Each row below holds a small network's activations on one input, seen along a few directions.
Each table varies a few parts of the input and shows all the possible inputs, shuffled.
A made-up example of a description, with smaller parts first: one of 8 places around a ring, together with either a single point or one of 11 places around a ring or (one of 2 separate values, together with one of 6 places along a line).
Shared parts are said once, and a part with two or three values counts as separate values.
In the rows, zero is written as 128.

Other details of the inputs vary at random and push rows far along two fixed directions, the same in every table; ignore that.

A family of inputs:
R1: 86 87 137 108 45 104 181 95 172 114 232 173
R2: 144 166 102 136 151 151 108 154 122 123 78 107
R3: 91 108 146 112 63 120 161 122 143 102 205 161
R4: 147 109 167 180 133 129 120 81 142 164 110 128
R5: 107 148 87 81 129 121 126 156 117 104 143 123
R6: 127 156 107 137 165 155 102 156 125 129 87 105
R7: 141 161 119 122 171 133 91 148 115 121 90 105
R8: 129 169 95 140 146 126 109 142 104 123 79 127
R9: 111 141 100 85 126 136 123 166 107 102 147 117
R10: 114 140 104 85 131 108 129 165 112 85 137 123
R11: 150 94 144 184 120 127 114 85 128 171 116 134
R12: 155 111 164 177 128 119 115 81 144 160 110 128
R13: 96 153 113 103 131 158 147 185 139 110 136 128
R14: 171 114 164 160 119 122 129 74 131 158 100 127
R15: 90 114 158 107 75 129 170 119 163 102 202 152
R16: 136 140 88 143 159 125 103 159 115 119 84 116
R17: 148 101 157 186 120 118 113 82 122 164 115 138
R18: 135 152 110 123 176 150 99 151 118 132 93 102
R19: 132 160 122 125 178 143 97 149 111 124 91 104
R20: 158 101 142 185 111 133 126 83 123 167 108 137
R21: 158 103 178 163 144 127 140 86 128 175 113 125
R22: 92 151 84 102 127 125 120 163 130 103 144 132
R23: 99 104 149 96 64 118 163 117 135 102 203 157
R24: 143 97 162 178 137 140 133 99 151 180 114 134
R25: 106 162 120 87 128 146 138 162 120 90 135 119
R26: 163 118 161 176 118 124 127 80 139 157 102 132
R27: 111 105 144 88 70 126 169 115 164 105 203 144
R28: 110 146 97 92 114 145 131 166 108 98 140 126
R29: 148 150 102 129 150 120 115 150 97 110 74 120
R30: 156 86 164 161 104 91 135 48 132 172 136 146
R31: 130 148 117 126 181 153 111 165 119 143 94 110
R32: 94 89 138 98 82 117 147 122 147 114 219 150
R33: 174 89 136 170 119 111 135 80 125 157 97 135
R34: 163 108 157 169 139 145 143 97 130 180 93 125
R35: 102 158 127 91 136 149 149 177 122 102 135 125
R36: 149 162 121 113 162 132 102 144 107 120 85 100
R37: 88 104 139 94 85 94 148 111 151 111 212 158
R38: 93 161 125 105 133 151 146 182 133 102 135 130
R39: 103 98 146 89 89 118 150 118 170 111 216 142
R40: 161 88 151 171 135 93 117 81 126 157 111 135
R41: 117 132 91 85 131 116 131 167 118 92 139 119
R42: 154 97 160 172 130 114 109 78 116 167 120 133
R43: 136 158 104 135 160 146 96 155 127 126 86 105
R44: 166 106 154 165 125 140 136 76 134 168 102 123
R45: 141 160 84 126 149 134 111 140 101 130 77 118
R46: 96 111 136 93 67 103 166 107 145 105 199 163
R47: 111 100 147 81 81 118 161 114 162 109 211 136
R48: 159 73 149 183 97 105 149 68 147 158 131 152
R49: 163 99 161 164 122 114 119 75 109 165 113 129
R50: 134 164 104 138 156 160 114 155 119 126 79 108
R51: 155 97 135 167 133 106 113 71 132 177 116 135
R52: 119 159 127 141 173 151 112 167 121 133 85 116
R53: 106 145 118 84 146 148 143 178 127 113 146 115
R54: 138 115 107 130 146 113 113 137 122 126 117 123
R55: 100 143 100 107 131 113 123 172 125 84 138 133
R56: 123 163 97 140 156 121 97 144 109 127 86 123
R57: 140 154 100 144 149 122 113 155 105 110 76 125
R58: 96 151 129 92 156 142 130 179 129 107 148 124
R59: 110 149 110 79 139 146 131 163 126 101 145 108
R60: 107 156 123 80 140 138 129 161 119 94 143 112
Description of these inputs: one of 2 separate values, together with one of 5 places around a ring, together with one of 6 places along a line.
The inputs of R48 and R57 match in every part but the choice among 2 separate values. If R43 is changed in the same way as R48 into R57, which row does it become?
Answer: R12
The inputs of R52 and R24 match in every part but the choice among 2 separate values. If R30 is changed in the same way as R52 into R24, which row does it become?
Answer: R5
Which other rows does R23 become when the place on the line of 6 takes its other values? List them by row number.
Answer: R14, R25, R29, R35, R46
Which other rows does R9 become when the place on the ring of 5 takes its other values? List them by row number.
Answer: R11, R20, R28, R32
Which other rows does R32 become when the choice among 2 separate values takes its other values? List them by row number.
Answer: R42
A walk changes only the place on the ring of 5. It starts at R41 and steps to R54. List the rest of the walk in order.
Answer: R16, R48, R33

A family of inputs:
R61: 125 123 114 131 131 129 120 134 132 137 129 131
R62: 126 134 122 128 129 124 112 126 124 132 128 130
R63: 139 120 116 144 123 131 133 116 123 144 114 127
R64: 115 121 149 123 117 124 132 116 143 120 156 128
R65: 111 116 149 132 119 123 139 125 144 122 153 134
R66: 125 131 119 133 119 128 134 131 117 126 120 138
R67: 137 127 145 136 135 134 136 124 124 147 116 122
R68: 117 112 129 132 109 121 134 125 151 124 155 135
R69: 119 149 121 125 158 138 117 155 117 118 114 122
R70: 126 98 140 142 102 114 144 99 160 141 159 148
R71: 135 126 107 105 130 100 116 138 114 102 127 119
R72: 124 106 157 134 115 120 135 93 139 147 158 132
R73: 157 151 123 173 190 140 91 129 96 166 41 102
R74: 114 155 127 89 128 139 137 153 132 103 137 121
R75: 130 99 168 144 108 114 144 76 155 146 158 143
R76: 120 103 160 142 114 116 148 100 153 139 155 146
R77: 123 123 125 126 143 137 123 132 132 137 130 123
R78: 159 99 155 190 131 114 118 79 129 180 101 141
R79: 105 144 112 101 121 129 116 156 126 100 149 130
R80: 142 92 163 140 104 126 160 87 162 151 154 140
R81: 141 89 141 120 99 86 142 86 141 128 159 147
R82: 130 150 85 89 152 109 107 165 97 93 117 115
R83: 123 114 154 121 115 134 147 127 137 127 150 135
R84: 137 139 140 115 132 138 129 128 125 127 129 119
R85: 141 116 112 113 132 100 117 120 109 125 128 127
R86: 116 165 98 107 147 134 104 167 114 103 119 120
R87: 134 118 119 147 133 126 120 121 131 150 121 126
R88: 103 65 194 113 51 107 200 78 186 126 237 172
R89: 115 153 89 111 150 138 111 173 122 108 120 121
R90: 112 155 105 98 113 133 131 151 117 93 142 130
R91: 137 92 145 151 89 117 158 80 154 144 150 150
R92: 125 125 125 127 143 137 126 133 134 131 135 124
R93: 187 100 180 203 143 128 122 67 128 191 68 120
R94: 116 116 136 135 113 117 134 125 139 126 154 146
R95: 135 141 118 113 150 152 124 155 122 126 109 111
R96: 142 121 136 132 135 139 135 121 131 151 119 116
R97: 103 144 123 96 134 137 121 154 126 101 149 122
R98: 134 129 128 142 131 121 113 114 123 145 119 125
R99: 125 108 150 138 98 108 138 91 153 137 159 148
R100: 100 138 125 106 136 136 128 162 128 104 146 130
R101: 134 126 130 118 135 143 134 135 131 138 126 120
R102: 102 138 115 111 123 128 125 163 128 103 146 137
R103: 122 114 125 130 99 127 145 120 142 118 147 135
R104: 157 170 95 150 166 140 95 136 86 141 45 103
R105: 121 103 150 147 102 108 145 101 153 139 155 153
R106: 110 136 100 104 113 139 135 157 125 99 142 131
R107: 130 110 146 135 86 114 151 85 144 130 152 149
R108: 134 126 125 149 122 125 134 119 116 140 110 133
R109: 129 124 129 151 133 121 121 124 124 145 117 132
R110: 201 126 137 220 198 141 79 87 107 198 9 94
R111: 106 141 111 109 112 133 137 158 119 97 139 137
R112: 131 136 118 124 116 129 126 121 115 125 122 131
R113: 118 156 84 107 138 144 121 167 110 108 107 121
R114: 115 153 129 94 127 141 132 157 128 99 138 114
R115: 120 162 97 107 130 140 115 159 104 97 111 120
R116: 106 159 109 110 161 141 113 172 112 112 110 119
R117: 111 139 117 119 108 124 147 140 131 107 134 141
R118: 144 103 146 166 107 119 142 90 128 148 126 146
R119: 106 147 110 113 112 130 138 159 124 94 134 133
R120: 109 125 122 109 134 137 130 147 137 116 148 125
R121: 124 168 114 94 151 149 116 165 109 113 108 108
R122: 130 137 124 130 110 126 129 122 124 115 124 127
R123: 128 120 153 113 113 135 140 117 135 125 152 128
R124: 161 115 136 175 164 135 108 97 121 177 77 112
R125: 153 150 121 163 156 128 90 124 114 141 72 110
R126: 149 113 116 130 138 99 116 110 107 138 115 120
R127: 120 157 86 108 137 144 124 168 113 102 114 121
R128: 120 162 117 103 152 147 127 175 114 107 114 116
R129: 124 133 134 123 140 131 116 123 123 133 129 123
R130: 142 131 145 128 132 134 129 113 123 146 118 116
R131: 180 100 174 190 143 130 124 69 122 196 77 126
R132: 113 165 110 102 158 141 108 163 113 104 120 112
R133: 115 146 93 113 145 139 110 171 123 109 120 122
R134: 124 158 106 98 154 153 125 174 120 111 116 110
R135: 116 135 123 134 126 123 123 148 132 116 129 132
R136: 84 86 128 54 62 88 164 133 148 73 245 156
R137: 127 113 145 120 114 135 147 126 149 126 151 125
R138: 161 97 155 180 143 124 126 74 145 177 101 129
What is each input in this table made of?
Answer: one of 6 places along a line, together with either a single point or (one of 3 separate values, together with one of 4 places along a line)
The inputs of R88 and R93 match in every part but the place on the line of 6. If R81 is changed in the same way as R88 into R93, which row does it become?
Answer: R71
The inputs of R94 and R109 match in every part but the place on the line of 6. If R86 is changed in the same way as R94 into R109, which row does it become?
Answer: R98
List by row number the other rows that have the place on the line of 6 in common with R101.
Answer: R61, R62, R66, R77, R78, R85, R112, R113, R116, R121, R129, R131
A walk changes only the place on the line of 4. It starts at R80 and steps to R138. List the rest of the walk in order.
Answer: R70, R91
A walk changes only the place on the line of 6. It starts at R75 and steps to R64. List the rest of the walk in order.
Answer: R97, R132, R129, R72
Which other rows does R90 become when the choice among 3 separate values takes its other values? List them by row number.
Answer: R118, R127
Which other rows does R75 become when the place on the line of 4 takes its other values? List them by row number.
Answer: R74, R99, R107
List by row number the other rows that have the place on the line of 6 in common with R133.
Answer: R79, R83, R95, R97, R100, R102, R106, R111, R115, R120, R123, R136

A family of inputs:
R139: 161 65 214 176 100 103 151 38 145 180 147 148
R140: 174 123 169 170 148 125 107 76 126 166 82 114
R141: 165 136 130 130 161 142 125 130 103 146 75 108
R142: 120 175 98 135 163 138 100 164 122 111 82 115
R143: 101 147 105 83 94 143 161 164 147 83 162 129
R144: 101 131 102 88 137 138 122 168 131 112 165 120
R145: 118 74 193 153 49 107 173 56 181 136 205 168
R146: 125 173 116 113 163 149 95 159 97 121 91 104
R147: 90 149 119 89 136 133 118 161 127 106 161 123
R148: 100 137 73 84 82 85 130 153 112 73 166 153
R149: 121 136 137 115 141 121 117 130 141 120 140 121
R150: 101 138 135 126 100 138 137 133 131 114 155 142
R151: 149 116 105 119 123 83 106 97 97 114 122 126
R152: 141 132 126 113 131 147 131 122 117 139 122 116
R153: 79 123 97 95 106 137 141 167 144 102 181 141
R154: 157 136 100 171 169 138 97 134 124 153 56 110
R155: 110 133 130 136 132 123 133 143 130 120 129 143
R156: 128 128 151 150 119 127 139 122 125 128 121 142
R157: 168 134 112 153 185 135 90 130 120 155 68 97
R158: 130 114 156 135 140 114 127 115 129 141 135 129
R159: 95 135 122 128 115 132 129 137 136 120 154 144
R160: 178 145 124 138 164 147 112 116 114 150 62 98
R161: 120 160 94 113 125 156 134 161 113 115 112 120
R162: 173 109 146 180 128 133 144 91 119 169 77 128
R163: 95 121 114 75 129 125 143 177 137 96 182 128
R164: 129 56 160 160 88 108 164 83 163 158 177 161
What is each input in this table made of?
Answer: one of 2 separate values, together with either a single point or (one of 3 separate values, together with one of 4 places along a line)
The inputs of R146 and R150 match in every part but the choice among 2 separate values. If R144 is changed in the same way as R146 into R150, which row does it become?
Answer: R153
Which other rows does R139 become when the choice among 3 separate values takes its other values? List them by row number.
Answer: R140, R146
Which other rows does R164 become when the choice among 2 separate values takes its other values? List them by row number.
Answer: R163
